Small tables with named rows and columns. After each table, cells are looked up by row and column.

Table zasin
cols = rus, gen, bir, rud, bobe, lezu, rek
vago: [4.9, 3.3, 3.4, 4.6, 4.3, 5.1, 3.2]
kosofu: [3.1, 4.3, 1.5, 5.2, 5.4, 5.3, 4.4]
lok: [4.8, 3.7, 6.8, 3.8, 5.3, 4.0, 5.0]
zimizim: [4.3, 5.2, 3.3, 5.1, 2.8, 5.2, 5.0]
patofu: [5.5, 4.7, 2.5, 4.1, 4.3, 3.6, 2.3]
megibu: [5.1, 5.6, 2.5, 5.0, 5.5, 4.7, 3.9]
futide: [5.0, 4.4, 5.1, 4.2, 3.1, 5.0, 3.3]
dok: [6.1, 5.2, 7.8, 3.7, 4.6, 3.7, 6.0]
buvomu: [6.2, 5.9, 2.0, 4.5, 6.8, 3.7, 1.6]
mar: [5.2, 4.4, 2.8, 4.1, 4.8, 4.8, 5.0]
zat: [5.1, 5.2, 1.9, 3.6, 5.6, 5.3, 4.4]

gen of lok = 3.7
rud of mar = 4.1
bir of futide = 5.1
gen of dok = 5.2
rus of futide = 5.0
bir of dok = 7.8
lezu of buvomu = 3.7
gen of vago = 3.3
rek of dok = 6.0
bobe of kosofu = 5.4
gen of patofu = 4.7
Which row has the largest bir? dok

lem
         vedek  mel  pavuse  vegovor  dagegi  kaduvuk  tomuz  vupekur
sovekit    154  242     186      174      60      183    197      187
fovekur    121  188     200      217     111      212    172      155
movel      164  170     196      129     141      209    179      139
tusubu     107  163     228      188     142      176    162       95
rigivor    205  166     134      121     152      149    159      194
vadafo     181  127     122       96     184      153    154      139
duvifol    127  113      91      113     218      166    149      134

fovekur, tomuz -> 172
sovekit, kaduvuk -> 183
duvifol, dagegi -> 218
fovekur, kaduvuk -> 212
rigivor, dagegi -> 152
rigivor, mel -> 166
duvifol, vedek -> 127
sovekit, pavuse -> 186
sovekit, tomuz -> 197
tusubu, pavuse -> 228
vadafo, mel -> 127
movel, tomuz -> 179
tusubu, vegovor -> 188
duvifol, mel -> 113
duvifol, pavuse -> 91
Row with the largest vegovor: fovekur

bazus =
         lemeze  vofu  derimi  rupufed  fite  dopomu
vem          69    43      31       70    44      57
gigadi       93    75      62       63    88      78
vetar        11    27      34       40    23      59
mivav        19    11      19       59    15      37
buf          93    74      62       63    88      79
logotul      93    74      62       64    90      80
mida          7    16      24       41    12      26

derimi of vetar = 34
vofu of gigadi = 75
lemeze of gigadi = 93
derimi of buf = 62
vofu of vetar = 27
fite of vetar = 23
dopomu of vetar = 59
derimi of mivav = 19
fite of buf = 88
fite of vem = 44
Row with the largest rupufed: vem

biloma =
|  | bel | neremu | gotipi | rif | resubi | zav | gaz |
|---|---|---|---|---|---|---|---|
| fuvefup | 145 | 131 | 201 | 62 | 153 | 43 | 158 |
| golita | 82 | 129 | 129 | 173 | 172 | 219 | 116 |
| gavuf | 139 | 145 | 72 | 209 | 117 | 221 | 120 |
| kip | 84 | 128 | 155 | 143 | 179 | 182 | 124 |

What is the bel of gavuf in biloma?
139
What is the neremu of gavuf in biloma?
145
What is the neremu of fuvefup in biloma?
131
What is the zav of fuvefup in biloma?
43
What is the resubi of kip in biloma?
179
What is the zav of golita in biloma?
219
What is the gotipi of gavuf in biloma?
72
What is the bel of fuvefup in biloma?
145
What is the gaz of gavuf in biloma?
120
What is the gotipi of golita in biloma?
129
Which row has the largest neremu? gavuf

Table larelup
,let,soku,tefi,fil,zupaga,vab,nemare,mir,favo
fabok,6.654,-6.556,3.610,6.020,4.936,9.061,6.734,-3.939,-2.469
butida,3.033,2.218,1.038,2.301,4.967,2.386,4.960,6.233,3.467
mer,0.063,7.271,3.009,0.307,0.588,-1.174,-2.109,4.077,4.994
rut,3.005,1.860,3.049,2.264,2.476,2.087,1.775,2.585,3.236

zupaga of mer = 0.588
vab of mer = -1.174
let of mer = 0.063
favo of fabok = -2.469
soku of butida = 2.218
let of butida = 3.033
nemare of rut = 1.775
nemare of fabok = 6.734
tefi of fabok = 3.610
zupaga of butida = 4.967
zupaga of fabok = 4.936
fil of fabok = 6.020
soku of rut = 1.860
Row with the largest let: fabok

